Each row below holds a small network's activations on one input, seen along a few directions.
Each table varies a few parts of the input and shows all the possible inputs, shuffled.
Descriptions start from the smaller parts, as in this example, which fits no table here: ring(8) and (point or line(11) or (values(3) and line(6))).
Shared parts are said once, and a part with two or three values counts as separate values.

Rows:
x1: [ 1.70  3.41 -1.01 -0.84  1.98 -3.38 -1.98 -3.32  1.92  3.90  1.80  1.59
  2.52  1.01  1.94 -3.14]
x2: [ 0.75  0.37  1.22 -0.80  0.48 -3.67 -1.56  3.91 -1.19 -4.10  3.65 -2.15
 -2.26  0.61  3.07 -1.17]
x3: [ 0.76  1.91  2.82 -1.49  2.23  0.91 -2.36 -4.49  1.72  3.52  2.40  0.89
  3.30  2.42 -2.02 -1.19]
x4: [ 1.32  2.95 -2.02 -0.71  0.68 -4.76 -1.67  1.00  0.57  0.50  2.26  0.51
 -0.55  0.61  4.91 -3.34]
x5: [ 0.08  2.13 -3.78  3.90 -2.81  1.53  1.40  3.90 -3.35  3.08 -3.56  0.04
  0.27 -1.20 -1.18  0.17]
x6: [ 1.09 -4.74 -1.60  4.99  2.79  0.16 -0.72 -0.51 -1.99  3.23 -4.80  0.00
  0.59  2.40  2.66  1.47]
x7: [-0.79  0.26  5.23  1.12 -0.40  1.59  0.03  2.12  0.15 -6.06  3.13 -1.36
 -1.00 -0.95 -0.48  2.52]
x8: [-0.17 -7.20  0.37  3.05  1.71  0.15  0.90  3.43 -3.81 -3.34 -3.94 -0.64
 -1.74  0.97  2.62  1.59]
x9: [ 0.38  0.87 -3.89  0.88 -2.18  0.52  0.89  4.48 -2.43  3.08 -2.61 -0.84
 -2.22  0.47 -1.94  0.69]
x10: [-0.54  1.62  0.98  1.69  0.27 -2.58  0.72  3.29 -0.38 -4.31  3.55 -0.80
 -2.56 -2.09  3.78  0.77]
x11: [-1.44  0.72  6.31  0.98  0.35  3.76 -0.67 -1.78  2.15 -1.91  2.31 -0.27
  1.40 -0.78 -3.09  2.12]
x12: [-0.47 -0.07  6.24 -1.94  0.81  2.62 -2.55 -1.05  1.24 -1.18  2.43 -1.03
  1.85  2.21 -3.58  0.40]
x13: [ 0.38 -0.65 -3.87 -1.19 -3.36  1.37 -0.34  1.53 -0.61  3.30 -1.68 -0.14
 -1.46  0.29 -3.43  1.01]
x14: [ 1.06  3.74 -0.63  2.49  1.26 -2.19 -0.50 -4.15  2.92  2.64  1.66  1.75
  1.92 -2.28  2.21 -1.63]
x15: [ 0.18 -0.54  5.16 -1.79  0.07  0.45 -1.85  2.85 -0.75 -5.33  3.25 -2.11
 -0.55  2.05 -0.97  0.80]
x16: [ 0.34  3.74 -1.94  2.20  0.22 -3.61  0.21  0.28  1.47 -0.23  2.14  1.27
 -1.00 -2.38  5.40 -1.61]
x17: [-2.74 -0.40 -3.37 -5.52 -3.90  0.56  5.04 -2.89 -0.28 -0.92 -4.13  1.84
 -1.08 -2.80 -1.98  1.48]
x18: [-2.25 -1.18 -3.75 -3.99 -3.60  1.13  4.19 -2.51  0.72 -0.60 -2.94  1.02
 -1.06 -1.63 -3.83  0.56]
x19: [-0.21  2.70  2.89  1.43  1.76  2.05 -0.48 -5.22  2.62  2.78  2.28  1.65
  2.85 -0.58 -1.53  0.54]
x20: [-1.00 -1.03 -3.68 -3.15 -1.93  2.55  1.03 -1.03 -0.34  1.85 -3.41  0.01
 -0.39 -0.33 -4.55  0.64]
x21: [ 1.54 -8.61 -1.67 -1.31  3.57  0.87  0.26  0.15 -0.35  0.10 -3.78 -1.24
  1.15  1.98  1.98 -2.70]
Question: What is each input in this table made of?
Answer: values(3) or line(6) or (values(2) and ring(6))

Rows:
x22: [ 2.64 -2.36 -1.17  5.31  3.04 -5.21 -2.08  6.08 -2.79 -2.36  0.63 -1.83
 -2.26  1.01  8.60 -2.00]
x23: [ 0.67  2.84 -3.78 -0.68  0.39  0.98 -0.10 -7.86  3.11  9.09 -2.28  3.07
  4.05 -0.19 -2.64 -1.97]
x24: [-0.27  1.39  9.65  0.29  2.49 -0.16 -2.76  1.18  1.48 -7.09  7.48 -1.67
  0.22  0.77  1.34  0.96]
x25: [ 2.54  3.85  3.35  3.75  4.03 -5.43 -3.95 -0.24  2.12 -1.31  6.47 -0.29
  0.89  0.01  7.29 -3.25]
x26: [ 0.38 -2.38 -9.66 -0.63 -1.82  0.00  2.74 -1.58 -1.38  7.03 -7.76  1.72
 -0.03 -0.40 -0.86 -1.23]
x27: [-2.18  0.43  2.55 -4.15 -1.16  6.23  1.12 -6.45  2.43  3.30 -1.31  1.71
  3.40  0.61 -8.57  2.26]
x28: [ 0.76 -2.59 -8.60  2.45 -2.09 -3.40  2.46  5.36 -3.89  0.67 -5.37 -0.45
 -3.90 -1.42  4.36 -0.72]
x29: [-0.15 -4.84  5.10  1.85  1.52  0.12 -0.86  7.56 -3.38 -8.14  1.65 -3.23
 -2.87  1.70  2.67  2.09]
x30: [-1.98 -5.05 -2.33 -1.01 -3.64  1.94  3.72  6.85 -4.52 -5.16 -4.41 -1.89
 -4.40 -0.80 -1.57  3.19]
x31: [ 1.44  7.98  0.94  0.18  1.10 -2.76 -2.70 -6.04  4.79  4.26  5.36  1.92
  3.15 -1.24  1.07 -3.33]
x32: [-1.42  5.54  7.28 -3.28 -0.46  2.45 -1.53 -4.68  4.11 -1.51  6.35  0.57
  2.41 -0.40 -4.88  1.03]
x33: [-2.44 -4.81 -3.33 -4.09 -3.40  5.24  3.93 -0.18 -2.07  1.22 -6.80  0.35
 -0.67  0.37 -6.79  2.96]
Question: What is each input in this table made of?
Answer: values(2) and ring(6)
Question: Changing only the values(2) part turns x22 into x29. The same change can be made to x31. Which row results?
Answer: x32
Question: Change only the values(2) part in x23. List by row number the other rows that result.
Answer: x27
Question: Change only the values(2) part in x25. List by row number the other rows that result.
Answer: x24

Rows:
x34: [ 1.08  1.59  0.95 -1.12  1.10 -4.05 -1.44 -0.17  1.62 -2.65  3.68 -0.24
 -0.25 -0.65  4.39 -2.88]
x35: [-0.53 -5.07  0.53  1.19  0.92  2.43  1.25  2.58 -2.36 -1.61 -3.48 -0.81
 -0.18  0.99 -0.07  1.30]
x36: [-0.90  2.69  4.52 -1.04  0.43  0.24 -0.43 -0.94  2.34 -3.40  4.89 -0.16
  0.10 -0.97 -0.40  0.60]
x37: [ 0.70  0.09 -1.00 -1.23  1.88  0.26 -1.13 -4.04  1.54  4.87 -1.04  1.38
  2.55  1.97 -0.76 -1.38]
x38: [ 0.54  5.10  1.53  1.39  0.50 -1.51 -1.49 -3.71  2.25  2.01  2.96  1.25
  1.83 -0.95  0.71 -0.94]
x39: [-0.92  3.75  4.68 -0.18 -0.40  1.24 -0.83 -2.73  1.74 -0.97  3.34  0.51
  1.37 -0.51 -2.38  1.37]
x40: [-0.41 -3.32  0.65  1.84 -0.24  0.51  0.18  4.44 -2.81 -2.77 -1.33 -1.33
 -2.54  0.98  0.80  2.69]
x41: [-0.75 -1.26  2.14 -2.79  0.99  3.02 -0.49 -3.04  1.03  1.89 -0.66  0.64
  2.10  2.41 -3.83  0.92]
x42: [-2.62 -0.68 -5.85 -4.86 -5.77  2.07  4.98  0.13 -1.14  0.03 -4.93  0.75
 -2.42 -2.56 -4.91  1.74]
x43: [ 1.35  0.62 -1.52  2.38  0.30 -3.44 -0.79  4.29 -1.88 -1.55  1.00 -1.32
 -1.94 -0.09  3.99 -1.36]
x44: [-0.10 -0.71  1.63  0.82 -0.59 -0.61 -0.12  5.37 -2.45 -4.52  1.31 -2.14
 -2.37  0.24  0.90  0.87]
x45: [ 1.22  3.77 -1.43  3.91 -0.88  1.12 -1.51  0.16  0.11  5.27 -0.08  0.37
  1.33 -0.47 -1.60 -0.31]
x46: [ 1.03 -2.00 -2.50  3.39  0.64 -2.31 -0.49  3.36 -2.24  0.20 -1.64 -0.51
 -2.11  0.65  3.88  0.46]
x47: [-0.41 -4.76  1.62 -2.44  1.77  2.41  0.37 -2.67  0.29 -0.20 -1.69  0.07
  1.53  1.71 -2.14  0.51]
x48: [-0.38  0.25  4.09 -2.68  0.20 -1.29 -0.78  0.83  1.10 -5.62  4.05 -0.99
 -0.71 -0.21  1.31 -0.57]
x49: [ 0.55  4.03  1.38  0.52  1.33 -2.52 -1.09 -1.93  2.86 -0.43  4.51  0.58
  0.56 -1.41  2.68 -1.71]
x50: [-1.19  0.64 -9.00 -3.31 -4.89 -0.76  4.33 -0.96 -0.57  3.01 -5.25  1.57
 -2.00 -2.90 -1.84 -0.49]
x51: [ 1.04 -3.42 -1.52 -0.88  2.66 -0.36 -0.27 -3.68  0.81  2.78 -2.07  0.82
  1.98  1.27  0.94 -1.79]
x52: [ 0.91 -3.75 -2.62  2.74  1.81 -0.39  0.58  1.49 -1.79  1.36 -3.79  0.01
  0.25  0.66  3.01 -0.94]
x53: [-0.21  2.44  1.72  2.36 -1.77  3.95 -0.84  1.24 -0.46  2.31  0.23 -0.45
  0.91 -0.14 -4.68  1.92]
Question: Changing only one part turns x43 into x44. The same change can be made to x45. Which row results?
Answer: x53
Question: What is each input in this table made of?
Answer: values(2) and (point or ring(9))

Rows:
x54: [ 1.21  1.03  4.40  3.52  1.20 -1.50 -0.80  1.99 -0.54 -5.21  2.29 -1.38
  1.69 -2.55  4.46 -3.08]
x55: [-0.11 -1.82  5.22 -1.91  2.92  3.22 -1.27 -4.32  2.09  0.28  1.06  0.33
  3.94  1.88 -2.63 -0.50]
x56: [ 0.54 -4.08 -7.22  3.24 -1.27 -0.27  1.89  4.42 -4.52  3.22 -7.36 -0.19
 -2.24  0.60  1.49  0.79]
x57: [-0.45  0.76 -7.17  2.00 -2.42  0.71  1.41 -1.94 -1.81  8.30 -5.91  2.16
 -1.02  0.90 -3.07  3.10]
x58: [-1.19 -1.88 -4.32 -5.03 -1.97  1.09  3.47 -4.45  1.24  1.64 -4.41  1.80
  1.23 -1.76 -2.22 -1.61]
x59: [-1.09  2.67  0.52 -3.22 -2.93  3.13  0.47 -0.85  0.44  1.35  0.07  0.02
  0.93 -0.08 -6.08  0.61]
x60: [ 1.49  2.90  1.93  2.40  2.68 -5.71 -3.39  2.89  0.54 -2.41  6.49 -0.99
 -2.70  1.57  6.00 -0.18]
x61: [ 0.90  3.32  3.65  1.32  2.25  1.57 -0.85 -3.57  4.54  0.40  4.18  0.53
  4.31 -3.01  0.52 -3.73]
x62: [ 1.50  5.99  2.43  0.08  1.98 -4.18 -4.11 -3.66  3.41  2.03  6.37  0.96
  0.97  1.10  2.58 -1.49]
x63: [-0.94 -2.97  5.15  1.18  1.85  0.75 -1.30  2.07 -1.56 -3.84  1.43 -1.04
 -1.77  2.86  0.36  4.28]
x64: [-1.04 -5.19 -4.80 -2.70 -1.43 -0.37  3.91  1.97 -1.51 -2.69 -4.23 -0.26
 -2.56 -1.56  1.16 -0.19]
x65: [-0.83 -0.72  0.22 -0.89 -2.86  1.58  0.58  5.44 -2.33 -3.06  0.02 -1.94
 -2.78  0.07 -2.58  2.00]
Question: What is each input in this table made of?
Answer: values(2) and line(6)
Question: Changing only the line(6) part turns x63 into x65. The same change can be made to x55. Which row results?
Answer: x59
Question: Change only the values(2) part in x62. List by row number the other rows that result.
Answer: x60
Question: Change only the values(2) part in x61. List by row number the other rows that result.
Answer: x54
